Each row below holds a small network's activations on one input, seen along a few directions.
Each table varies a few parts of the input and shows all the possible inputs, shuffled.
A made-up example of a description, with smaller parts first: one of 8 places around a ring, together with either a single point or one of 9 places along a line or (one of 2 separate values, together with one of 6 places along a line).
Shared parts are said once, and a part with two or three values counts as separate values.

Other details of the inputs shift rows strongly along two fixed directions, in all tables alike. That doesn't count.

A family of inputs:
x1: [-10   4 -13 -16   1  10  29   6  25   4 -36]
x2: [ 11  -1 -22  -3 -11 -12 -17   4 -28 -30  -2]
x3: [ -6   6  -5 -17 -11 -20 -11  30 -16  -8  -1]
x4: [ -6  -1  22  18   4  -2 -22 -14  -7  14  33]
x5: [  0  -4  -9  -7 -18 -31  -4  16  -6 -25   7]
x6: [-12  13  -9  -9 -16 -28   5  21 -19 -13  -2]
x7: [-11 -10  16  18  22  36   2 -30  37  23   2]
x8: [  2 -15 -12  -6   7  -1  15   4  37 -11 -32]
x9: [ -4 -15  -8 -12 -15 -28  -6   4 -17 -25   5]
x10: [ 23  16  46  31  -5  13 -14   1 -14  -4  19]
x11: [ 18  21   4  39  -1   1 -21 -11  -7   5  26]
x12: [-14  13  20  23   1  -7  -5 -20 -20  22  22]
x13: [ 26   3 -22  -6  -3 -12  13  29 -33 -12   8]
x14: [  0  -1  17  23  25  24  -2 -13  46  26  -4]
x15: [ -2  18  21  14  -4  -1 -16  -2  -4  30  28]
x16: [  4  11  19  14  -6  -2 -17  -4   5  22  38]
x17: [-13 -14  -8 -26  10  18  10   0  17   3 -35]
x18: [ 15   3 -18 -16   4 -10  -3   8 -35 -26   5]
x19: [  1 -17  -7 -14 -13 -31  -9   4 -17 -20   2]
x20: [-21  -7 -13 -15   5  14  26  -7  14  -4 -36]
x21: [  4  -4  21  17  -6 -12 -13 -28  -6  18  30]
x22: [ -4 -13 -14  -7   0   7  21   1  39 -16 -25]
x23: [-17  -4  -7 -23 -16  -9  -7  15 -26 -12   5]
x24: [-14 -13 -10 -27   6  23  14   2  17   4 -32]
x25: [ 15   5 -30   4 -23 -15  -9  17 -17 -23   2]
x26: [-11   3  -9 -24 -20 -20   5   7 -30  -4  -2]
x27: [ -3 -13  -5 -21  -7 -22 -19  14 -18 -16   3]
x28: [ -6 -22 -10 -25   7  18   9  -2  27  -5 -26]
x29: [ 21  -9 -21 -13   1  -9  12  17 -44 -13   6]
x30: [ 19 -14 -19 -14  27  25  26  -1   3  -9 -32]
x31: [ 12   2   9  30  35  43   6 -30  21  12  -6]
x32: [ -8 -10 -13 -14   6  16  11  11  39 -13 -23]
x33: [  8  -5  -4  40  19  40   4 -39  27  22 -10]
x34: [ 20  15 -20 -11   1 -13  -1  20 -24 -25   7]
x35: [ -9   4 -11 -15   4   5  25   4  25   3 -40]
x36: [ -5  23  20  26  -1 -13  -5  -6  -9  27  20]
x37: [ -8  13  21  14  -4  -8  -6 -23 -19  31  20]
x38: [ 27   7 -16 -11  -1 -13   7  25 -31 -16   5]
x39: [-19 -14  -9 -18  14  19  11   4  17  -5 -33]
x40: [-12   8  -8 -18 -19 -13  -5  28 -15 -12   7]
x41: [-17   4 -14 -10   2  11  29   6  26  -4 -35]
x42: [ 19   4  48  26  -2  17 -16 -12 -25  -4  17]
x43: [ -7   9  16  15  16  36  10 -14  39  38  -4]
x44: [-11  -5  -4 -22  -8 -17 -13  18 -27  -8  -2]
x45: [  5  10  21  15  -3  -6 -21  -6   5  22  33]
x46: [ -5 -15 -10 -15 -21 -23  -3   2 -16 -24   9]
x47: [  8   7  17  21 -12 -10  -7 -14   6  18  35]
x48: [  7  -4  -8 -15 -22 -32  -4  12  -5 -17   6]
x49: [ -2 -24 -12 -18   2   9  19 -12  28  -8 -28]
x50: [ 15   2 -21  -2  20  24  15  10  22 -23 -32]
x51: [ -9  18  21  22   1  -1 -15   2  -5  22  30]
x52: [  0  -1  22  10   0  -3 -23 -18  -6  22  31]
x53: [-10  12  21  21   2 -10  -8 -19 -20  28  18]
x54: [ -5   0  16  25  24  27   1 -14  47  21  -1]
Each input here is: one of 2 separate values, together with either a single point or one of 6 places along a line or (one of 4 places along a line, together with one of 5 places around a ring).
- Changing only the choice among 2 separate values turns x7 into x32. The same change can be made to x24. Which row results? => x43
- Changing only the choice among 2 separate values turns x51 into x39. The same change can be made to x35. Which row results? => x37
- A walk changes only the place on the line of 4. It starts at x46 and steps to x7. List the rest of the walk in order. => x23, x20
- A walk changes only the place on the ring of 5. It starts at x8 and steps to x48. List the rest of the walk in order. => x47, x22, x5
- Change only the choice among 2 separate values in x13. List by row number the other rows that result. => x29

A family of inputs:
x55: [ -5   7  11 -11 -32 -39 -34  16 -54 -11  41]
x56: [ 17  12  13  25   6   6 -11  -8 -12  13  33]
x57: [-11  -8 -18 -31  -6  -6   6  26  18 -23 -32]
x58: [ -5  -2 -16 -30 -25 -34 -10  31 -20 -23   9]
x59: [  3 -17 -29 -28   2  -3  13  11   1 -25 -32]
x60: [ 13  12   8  29   6   8  -1 -14  -2   9  16]
x61: [  7   7  22  23   4   3  -8 -14  -9  15  21]
x62: [ -9  -7 -14 -26 -26 -33  -7  16 -31 -27   1]
x63: [  1  -6   1  13  20  23  16 -21  24   8 -20]
x64: [ 14   8  13  26  15  25   6 -13  17  12  -1]
x65: [-10 -21 -14 -26   6  11  13   4  19 -12 -32]
x66: [ 12 -10 -33 -22   2   1  14  17   4 -29 -31]
x67: [  9  -6 -19 -15   7  13  10  19  10 -25 -32]
x68: [ -8 -11 -22 -19   1   1  15   8  32  -9 -31]
x69: [-13  24  13  14  12  13  12 -11 -11  41   8]
x70: [ -5   6  28  18  -5  -2 -14 -17  -9  20  28]
x71: [ -8  -1  10   9  11  18  12  -8  42  15 -18]
x72: [ -8   7  13  24   4   5   2 -17  24  22   9]
x73: [ -2   3   1 -10 -33 -45 -29   9 -54  -8  44]
x74: [  8   3  15  19   8   5  -9 -15 -10  17  26]
x75: [  2  -1  16  19  23  29   3 -20  21  18  -7]
- What do these inputs look like to the network? => either a single point or (one of 4 places along a line, together with one of 5 places around a ring)
- A walk changes only the place on the ring of 5. It starts at x65 and steps to x73. List the rest of the walk in order. => x62, x70, x55
